Each row below holds a small network's activations on one input, seen along a few directions.
Each table varies a few parts of the input and shows all the possible inputs, shuffled.
Descriptions start from the smaller parts, as in this example, which fits no table here: one of 2 separate values, together with either a single point or one of 9 places around a ring or (one of 5 places around a ring, together with one of 6 places along a line).
Shared parts are said once, and a part with two or three values counts as separate values.

Rows:
x1: 0 -14 15 9 -10 -4 -5 0 -43 3 2 -17
x2: -1 10 20 16 -7 16 12 10 -37 -13 24 -22
x3: 17 -13 -35 -1 29 26 -9 -2 24 -22 35 2
x4: -2 20 22 23 -25 -25 -3 -6 -28 24 -9 -9
x5: 24 20 -12 14 14 -28 -17 -19 48 16 -18 16
x6: 8 27 24 23 -33 -34 -29 -26 -18 23 -11 -5
x7: 12 9 -16 15 21 -21 10 -4 36 20 -21 12
x8: 7 3 -19 5 39 22 20 6 23 -14 26 5
x9: -58 -34 19 -66 -50 7 -8 16 -20 -20 -28 4
x10: -36 -40 -10 -77 -15 21 8 9 37 -18 -29 32
x11: 9 -1 2 9 -15 22 -20 -9 -42 -26 27 -25
x12: 13 -17 -21 -2 30 8 5 6 21 4 0 8
x13: -2 16 25 22 -11 -8 13 9 -30 14 3 -12
x14: 9 15 -15 10 34 -2 24 10 29 10 -1 11
- The inputs of x8 and x2 match in every part but one. If x3 is changed in the same way as x8 into x2, which row does it become? => x11
- What is each input in this table made of? => one of 2 separate values, together with either a single point or one of 6 places along a line

Rows:
x15: -34 -47 -12 -52 4 30 4 46 -3 -50 9 13
x16: 29 -12 -15 -19 23 -1 49 8 67 28 -12 19
x17: -18 -5 23 -10 -39 -3 0 -11 -51 12 21 -31
x18: 13 -38 -40 -5 36 -33 -9 -20 67 15 -26 14
x19: -1 -50 -24 -19 50 32 24 34 23 -50 23 -14
x20: -11 39 5 31 -23 2 -4 -22 -16 -2 38 -10
x21: 12 4 51 -3 -42 -29 -17 9 -38 0 -15 -38
x22: 21 -33 -8 -23 -43 20 -54 -30 -20 -16 10 -6
x23: -9 -12 7 -49 -23 8 22 22 49 28 -24 35
x24: -19 -21 -3 -56 -2 24 26 27 -1 -8 -7 36
x25: 6 3 5 44 36 -2 11 4 -19 30 -12 0
x26: -25 34 -4 38 -13 10 11 -19 -13 0 11 3
x27: -1 0 -12 39 21 7 19 -1 -23 27 20 -8
x28: -17 3 -36 -21 14 -31 -30 -27 73 -2 -33 23
x29: 12 0 -17 48 30 -7 -4 8 -22 23 -28 -9
x30: 3 42 39 23 -15 -16 -2 -11 -8 -8 29 -6
x31: 25 51 26 33 -29 -33 -14 2 -5 -19 4 -14
x32: -38 -13 13 -1 -27 9 7 -8 -50 19 -3 -18
x33: -9 31 -10 42 -4 -8 -7 -8 -15 -10 -35 5
x34: 25 10 -27 -1 -18 22 -54 -45 7 -27 24 1
x35: 56 -21 -32 2 13 17 -42 -29 -2 -4 32 -8
x36: 18 -21 -17 -21 46 25 48 15 22 -7 9 17
x37: 36 14 29 25 20 -20 6 12 -19 19 38 -13
x38: -19 -13 8 5 -23 -10 -11 6 -50 10 -50 -11
x39: 20 9 -5 28 12 -5 7 2 -30 24 48 -20
x40: -2 0 57 -8 -36 -19 -3 -5 -36 6 8 -27
x41: 55 24 21 35 9 -33 -9 26 -15 10 13 -21
x42: -25 -45 -18 -33 -16 -27 -35 -4 47 15 -38 34
x43: -29 -13 -20 -29 26 45 3 27 32 -68 15 -4
x44: -7 36 -9 -33 3 8 18 0 77 11 -16 22
x45: -24 35 11 35 3 -3 6 -15 -12 0 -20 12
x46: -12 21 -13 -40 21 28 28 7 30 -25 2 28
x47: -29 -11 29 -5 -16 -9 7 0 -48 17 -35 -2
- The inputs of x26 and x32 match in every part but one. If x28 is changed in the same way as x26 into x32, which row does it become? => x42
- What is each input in this table made of? => one of 3 separate values, together with either a single point or one of 4 places along a line or one of 6 places along a line
- Which other rows agree with x19 in the choice among 3 separate values? List them by row number. => x16, x18, x25, x27, x29, x35, x36, x37, x39, x41
- Start at x15 and move only the place on the line of 4, one step at a time. The first step leads to x24. Which rows follow, in order? => x23, x42

Rows:
x48: 9 36 -23 37 -11 17 -29 -32 -27 -16 46 -26
x49: 2 8 24 1 -49 -30 -37 -26 -41 3 -14 0
x50: 2 -48 36 -4 -43 -5 -22 13 -72 20 18 -23
x51: -22 -77 0 -69 3 17 6 17 9 -2 -1 -2
x52: -1 25 3 16 38 22 44 32 -20 -28 17 -14
x53: 15 -31 -30 -13 57 33 -5 10 21 -43 6 7
x54: 37 15 -30 -10 22 -11 -14 7 84 9 17 31
x55: 8 -7 -12 -49 -34 -19 -9 -4 68 13 -40 19
x56: 11 54 17 19 23 -21 27 8 45 26 18 10
x57: 26 3 -5 48 7 11 -24 1 -39 -21 27 -47
x58: -25 22 32 -15 -30 -16 23 10 -3 0 -30 15
x59: -53 28 21 -13 -37 23 19 1 -14 -13 -7 14
x60: 43 42 12 34 5 -37 -33 -33 13 30 27 -26
x61: 20 32 27 -11 -43 -43 -39 -34 -20 32 -26 -1
x62: -47 -24 -29 -56 -22 27 -18 -19 24 -27 -11 10
x63: -2 -2 -52 -11 27 40 -8 -23 36 -35 29 24
x64: 45 -54 -14 -25 47 43 13 15 19 -8 32 7
x65: -23 41 -8 24 16 33 35 -5 -2 -20 33 5
x66: -9 8 -12 51 42 -28 36 10 3 65 -60 14
x67: 14 -8 -19 67 25 -50 -11 -32 -22 60 -50 -7
x68: -10 41 39 -19 -33 -17 21 1 25 32 -41 17
x69: -11 -15 28 10 -38 -6 -41 7 -57 -19 -13 -20
x70: 31 31 -3 39 1 -23 -23 -23 -11 -6 33 -25
x71: -44 6 26 -17 -13 9 21 39 -33 -21 -24 -1
x72: -24 9 14 11 -58 9 -44 -34 -45 -12 5 -2
x73: 15 -7 -37 -11 36 -1 -4 -2 51 -27 16 29
x74: -24 -23 44 -34 -17 4 43 44 -41 17 6 -3
x75: -17 -22 -18 -43 -23 -11 -6 -6 46 -25 -33 19
x76: 23 -3 15 3 30 22 63 35 -25 5 41 -14
x77: 0 -39 -58 23 47 -15 -6 0 42 49 -61 31
x78: 49 -31 8 37 2 10 2 7 -50 10 51 -52
x79: -1 34 16 30 22 -5 34 4 20 -7 19 7
x80: -35 -46 -10 -51 4 18 -14 13 16 -40 -32 0
- The inputs of x58 and x49 match in every part but one. If x68 is changed in the same way as x58 into x49, which row does it become? => x61
- What is each input in this table made of? => one of 3 separate values, together with either a single point or (one of 2 separate values, together with one of 5 places along a line)
- Which other rows agree with x77 in the choice among 3 separate values? List them by row number. => x51, x53, x54, x55, x62, x63, x64, x73, x75, x80
- Start at x78 and move only the place on the line of 5, one step at a time. The first step leads to x57. Which rows follow, in order? => x48, x70, x60

Rows:
x81: -20 25 28 3 -48 -12 4 -16 -45 -9 -8 -7
x82: 37 33 7 52 20 -32 19 -4 -22 31 -4 -28
x83: -19 -21 12 -55 -8 12 8 10 35 -17 -18 24
x84: 9 4 -31 0 69 4 24 -1 53 29 1 36
x85: 4 -49 -27 -39 -1 18 -25 -7 23 -24 -20 12
x86: -2 -5 -23 -4 28 14 -2 -8 63 15 -6 23
x87: 2 -14 8 27 -31 -21 -40 -18 -48 -14 1 -19
x88: -21 2 37 16 -23 14 20 12 -71 21 -2 -13
x89: 0 33 10 22 -42 -32 -19 -14 -17 11 8 -11
x90: -8 1 -31 -32 0 2 -10 1 50 -7 -20 22
x91: 22 30 13 42 -11 -26 -17 -10 -9 23 8 -21
x92: 25 0 -13 17 29 43 7 9 -23 -43 75 -29
x93: -30 -40 9 -47 18 15 31 46 12 -17 -17 12
- What is each input in this table made of? => either a single point or (one of 2 separate values, together with one of 6 places along a line)
- Change only the place on the line of 6 in x82. List by row number the other rows that result. => x81, x87, x88, x89, x91
